A small network was shown many inputs. Here are its activations along a few directions, one row for each input.
In each table, some parts of the input vary, and every possible input appears once, in random order.
Descriptions start from the smaller parts, as in this example, which fits no table here: line(4) and (point or ring(11) or (values(3) and ring(5))).
Shared parts are said once, and a part with two or three values counts as separate values.
In the rows, zero is written as 128.

Other details of the inputs vary at random and push rows far along two fixed directions, the same in every table; ignore that.
These rows show it; all are for the same input, with only those details redrawn:
140 110 120 143 132 105 128 143 141 134 126 122 135  98 140 125
131 108 121 148 129 100 125 147 144 136 128 122 140  98 145 127
209 120 112 107 158 141 158 125 122 111 102 119  93  97 101 125
100 135 126 144 122 136 115 134 148 172 142 136 144 135 128 107
141 113 121 141 134 112 130 141 140 135 126 122 132 101 136 124
142 103 121 145 130  97 128 147 141 128 124 120 137  91 146 129
157  98 119 144 136  91 136 149 139 115 117 115 132  82 148 135
226 109 110 105 162 128 163 129 119  96  95 113  90  80 105 132

Table:
R1: 110 112 131 139 115 119 138 137 131 123 122 128 128 132 150 142
R2: 146 151 138  97 142 151 118 111 101 110 124 149 123 137  99 130
R3: 208 119 120 105 160 127 148 137 114  87 107 127  91 105 111 134
R4: 145 106 124 134 134 101 135 141 134 113 134 118 136 104 144 124
R5:  95 134 128 151 119 123 103 149 146 165 138 149 142 138 134 118
R6: 134 165 123 108 137 185 145 104 130 161 140 133 105 169  88  89
R7: 163 137 124 100 146 143 148  96  99  83 102 113 102 133 105 142
R8: 127 107 133 136 123 107 121 149 128 122 127 137 138 116 147 134
R9: 113 120 136 134 123 100 110 135 132 117 153 122 156 115 154 132
R10: 134  93 119 140 120  91 147 141 131 102 122 100 129 101 155 141
R11:  84 142 134 129 110 138 120 116 131 139 153 119 148 155 136 126
R12: 116 101 127 149 113 103 137 147 136 128 107 123 129 111 152 153
R13:  76 147 144 131 114 133 102 119 120 129 139 145 142 158 128 132
R14: 157 140 130  98 142 150 147 100  99  88 105 129 103 132 105 148
R15:  52 152 145 133  99 152 106 115 131 163 155 145 149 179 137 132
R16: 122 103 132 139 119  87 128 135 121  87 121 103 135 112 166 157
R17: 107 165 127 106 128 170 132  89 116 132 137 126 129 163  95 114
R18: 122 168 142  97 130 185 112 111 112 150 143 156 122 171  96 116
R19:  72 114 125 164 101 108 121 141 146 156 126 119 144 137 157 131
R20: 110 143 140 127 128 125  99 133 125 131 151 143 144 143 134 128
R21: 120  99 116 152 115  98 140 142 140 128 117 106 135 104 150 138
R22: 145 134 132 113 129 159 141 130 124 127 116 138  99 149 111 126
R23: 125 169 130 105 138 163 129  89 115 131 141 130 125 160  91 106
R24:  79 129 125 159 107 119 116 136 151 174 144 129 148 136 141 110
R25: 168 129 128 109 141 124 143 116 118  97 131 111 116 117 121 134
R26: 138 164 131  96 145 166 124  93 115 126 141 139 127 151  90 106
R27: 120  99 124 145 117  96 141 141 131 109 117 106 128 118 161 141
R28: 145 151 127 109 133 180 128 126 124 165 118 154 105 148  90 115
R29: 128 103 143 137 119  89 119 145 121  89 124 122 132 108 162 162
R30: 144 152 127 111 129 181 141 120 130 155 108 146  91 155  90 119
R31:  78 144 142 140 124 107  87 128 124 127 151 147 165 143 138 127
R32:  89 133 126 151 117 130 110 137 151 176 146 138 152 136 135 106
The inputs of R6 and R24 match in every part but one. If R22 is changed in the same way as R6 into R24, which row does it become? -> R30
What do these inputs look like to the network? -> line(4) and ring(8)
Change only the ring(8) part in R11. List by row number the other rows that result. -> R9, R15, R16, R18, R20, R25, R29

Table:
R33: 218 133 123  84 159 164 159 119 105  95 102 129  76 122  91 134
R34: 126 110 126 135 119 112 141 133 129 113 123 113 125 121 146 140
R35: 197 137 118  89 148 172 172 107 111 104 104 114  75 136  93 130
R36: 124 123 130 133 131 102 117 126 124 108 130 124 145 110 137 138
R37: 146 105 129 133 135  83 125 136 121  86 126 116 141  91 150 147
R38: 216 141 109  97 168 163 156 117 125 128 113 127  91 108  80 102
R39:  44 160 139 143 108 140  89 117 139 174 166 147 171 169 130 105
R40: 122 104 126 141 118 100 138 136 130 108 119 110 130 113 153 145
R41: 119 115 131 139 123 105 118 138 126 117 120 133 138 114 142 143
R42: 128 108 131 140 124  96 121 143 126 108 118 129 136 105 147 147
R43: 122 181 126  95 132 220 144  87 122 171 128 141  95 193  71 100
R44: 129 120 133 130 129 103 118 135 126 109 144 122 143 117 145 131
R45:  64 141 139 146 107 133 100 135 138 165 147 150 153 157 138 121
R46: 148  96 131 136 129  88 128 151 125  94 119 124 129  96 155 151
R47: 129 182 123  94 135 216 145  84 118 165 120 139  94 187  67 103
R48:  61 150 140 141 112 129  94 124 137 161 164 142 166 159 137 110
R49: 154  98 121 134 129  95 148 133 121  87 102 104 118  95 146 155
R50: 134  96 114 154 121  99 142 151 149 142 119 110 132  94 150 126
R51: 127 121 133 130 130 103 118 133 126 109 141 123 144 116 143 132
R52:  70 142 129 157 111 145 100 146 161 208 152 153 151 152 130  95
R53: 109 126 135 135 120 122 116 138 130 134 132 139 136 133 138 132
What do these inputs look like to the network? -> values(3) and (point or line(6))
Which other rows agree with R51 in the values(3) part? List them by row number. -> R36, R37, R38, R39, R44, R48
Change only the values(3) part in R43. List by row number the other rows that result. -> R37, R45
Which other rows agree with R49 in the values(3) part? List them by row number. -> R34, R35, R40, R43, R47, R50

Table:
R54: 112 139 131 111 124 152 133 112 118 128 124 134 128 146 116 133
R55: 138 151 121 117 141 147 125 119 133 143 136 131 133 137 108 110
R56: 105 119 135 133 112 108 126 125 125 109 133 111 144 122 144 142
R57: 174 123 128 108 143 136 146 126 122 109 127 125 103 120 125 129
R58: 106 126 129 134 118 112 125 125 121 115 132 115 143 129 151 147
R59: 125 143 128 121 133 147 124 121 121 135 117 136 114 152 110 117
R60: 130 113 128 138 136  96 122 132 136 123 141 120 148 101 144 125
R61: 132 136 134 121 128 151 120 135 126 147 127 141 117 146 120 120
R62: 125 147 130 121 134 147 135 109 125 128 133 129 116 152 115 113
R63: 122 117 127 146 130 103 106 141 135 133 129 131 148 104 143 125
R64: 115 115 137 144 117 108 116 153 138 133 132 138 135 117 148 142
R65: 118 121 128 145 128 102 110 141 140 136 131 138 147 101 137 133
R66: 126 112 126 141 131 101 120 142 132 127 130 132 152 101 141 127
R67: 132 138 131 116 122 150 128 129 130 140 142 133 119 144 117 114
R68: 247  89 117  95 162 114 174 142 104  54  85 116  81  70 121 156
R69: 119 144 128 122 124 144 130 117 124 130 133 125 121 151 111 112
R70: 102 119 138 136 118 109 126 120 128 111 137 113 144 125 153 143
R71: 122 143 133 114 126 156 124 110 114 133 121 132 120 149 114 135
R72: 139 147 125 118 134 147 125 117 128 145 142 129 131 131 104 106
R73: 121 146 133 115 123 155 128 108 121 133 121 138 119 146 111 141
R74: 137 140 126 117 134 155 130 130 129 141 139 133 120 152 117 121
R75: 104 117 132 150 118  96 117 140 134 121 123 134 137 121 143 141
R76: 108 113 128 145 118  98 126 139 125 114 123 132 140 121 148 133
R77: 124 147 122 122 137 148 132 116 123 128 131 127 118 154 111 118
R78: 115  95 105 169 109 118 154 153 167 182 111 107 122 107 148 116
What do these inputs look like to the network? -> point or (line(4) and line(6))
Change only the line(6) part in R57. List by row number the other rows that result. -> R61, R64, R67, R68, R74
Change only the line(6) part in R77. List by row number the other rows that result. -> R59, R62, R69, R75, R76

Table:
R79: 156 148 118  97 141 180 155 103 124 140 124 125 100 151  94 110
R80: 187 144 123  99 165 149 130 119 119 125 121 144 118 107  86 110
R81: 107 122 143 125 115 121 115 139 120 121 143 137 143 141 148 135
R82: 182 127 130  97 148 138 143 126  98  84 109 134  99 125 109 140
R83:  66 128 132 154 102 122 113 130 140 161 136 139 150 144 136 126
R84: 154 108 124 133 131 115 138 143 131 117 113 122 119 102 143 147
R85:  85 170 137 116 120 174 112 104 129 162 158 145 133 182 106 108
R86: 106 169 128 119 127 190 123 113 135 182 129 156 115 177  95 106
R87:  37 153 134 151  98 147 109 123 144 185 149 143 158 174 132 101
R88: 116 122 123 140 119 119 123 141 140 141 142 119 137 129 139 117
R89:  93 118 136 147 111  89 111 134 133 118 143 117 161 120 159 147
R90: 172 100 123 132 144  79 119 149 130  99 131 124 149  64 145 137
R91: 151 101 120 139 134  94 145 142 128 106 126 106 128  94 151 139
R92: 153 143 131 105 138 152 136 101 110 114 123 120 115 132 111 136
R93:  96 103 130 152 107  90 129 143 139 125 130 113 151 106 165 138
R94: 204 113 113 102 156 134 168 115 113  84  94 111  90 106 108 133
R95: 125 148 130 124 129 162 128 122 138 163 141 134 115 150 109 105
R96: 129 110 125 138 126 116 130 138 129 122 109 125 125 115 134 143
R97: 203 126 127  96 157 132 152 119 103  66 102 122  90 109 105 144
R98: 130 114 127 143 126 108 124 145 137 134 122 130 128 118 143 133
R99:  91 109 132 152 117  75 105 140 131 104 138 126 154 113 164 145
R100: 149 157 126 102 145 157 134 102 113 116 118 129 110 145  94 128
R101: 116 116 128 137 112 122 135 130 133 134 124 124 132 118 135 137
R102:  99 128 133 138 121 107 110 120 121 119 130 123 148 126 144 139
R103:  97 100 143 152 111  75 110 148 135 100 144 122 160 111 175 149
R104: 101 101 129 152 109 100 120 150 140 130 125 119 145 108 161 147
R105: 126 106 120 149 122  89 122 151 137 117 126 117 139 111 149 126
R106: 104 165 131 116 125 187 121 117 142 193 145 149 119 177 101 101
R107: 103 163 124 128 129 171 129 112 131 171 142 140 125 173 102  95
R108: 201 127 120 106 155 145 152 121 118 109 102 123  83 114  97 120
What do these inputs look like to the network? -> values(2) and (point or line(5) or ring(9))
The inputs of R94 and R79 match in every part but the values(2) part. If R86 is changed in the same way as R94 into R79, which row does it become? -> R84
Change only the values(2) part in R92. List by row number the other rows that result. -> R102

Table:
R109: 123 148 141 110 132 151 124 115 103 130 115 159 128 145 113 132
R110: 119  87 105 165 123  55 134 153 148 128 115 104 162  63 169 149
R111:  19 122 125 191  92  84  92 143 171 188 173 126 195 128 168  95
R112: 155  87 109 164 122  79 129 157 139 116  91 114 129  71 147 138
R113: 210 106 115 124 149 116 160 155 126 106  97 132  79  92 117 145
R114: 100 130 132 115 101 152 153 103 105  99 120 111 113 167 128 157
R115: 180 114 126 116 152 107 130 122  99  70  85 113 105  96 109 154
R116:  49 151 147 146 107 102  93 120 130 150 186 134 184 151 160 115
R117: 189 125 127 100 157 100 147 101 108  58 109 109 117  92 109 136
R118: 171 140 114 106 144 178 145 114 133 145 146 118 105 118 104  98
R119:  85 162 138 114 129 154 103 126 127 135 163 145 145 183 125  98
R120: 142 157 122 111 139 191 132 128 137 175 150 137 108 182  93  78
R121: 178 136 135 102 141 176 138 136 132 155 134 135 102 143  97 116
R122: 102 147 130 124 123 179 131 128 143 197 119 165 125 158  97 104
R123: 152 155 123 104 151 156 128  88 116 113 116 124 125 126  97 138
R124: 144  88 138 144 136  66 115 152 120  68 117 138 125  89 164 173
R125: 121 168 148  89 122 178 108 117 117 143 153 155 125 174 107 120
R126:  65  81 129 178  83  80 141 148 152 129 115  85 131 127 201 159
What do these inputs look like to the network? -> values(2) and (point or ring(8))
The inputs of R124 and R113 match in every part but the values(2) part. If R119 is changed in the same way as R124 into R113, which row does it become? -> R120
Change only the values(2) part in R110. List by row number the other rows that result. -> R123
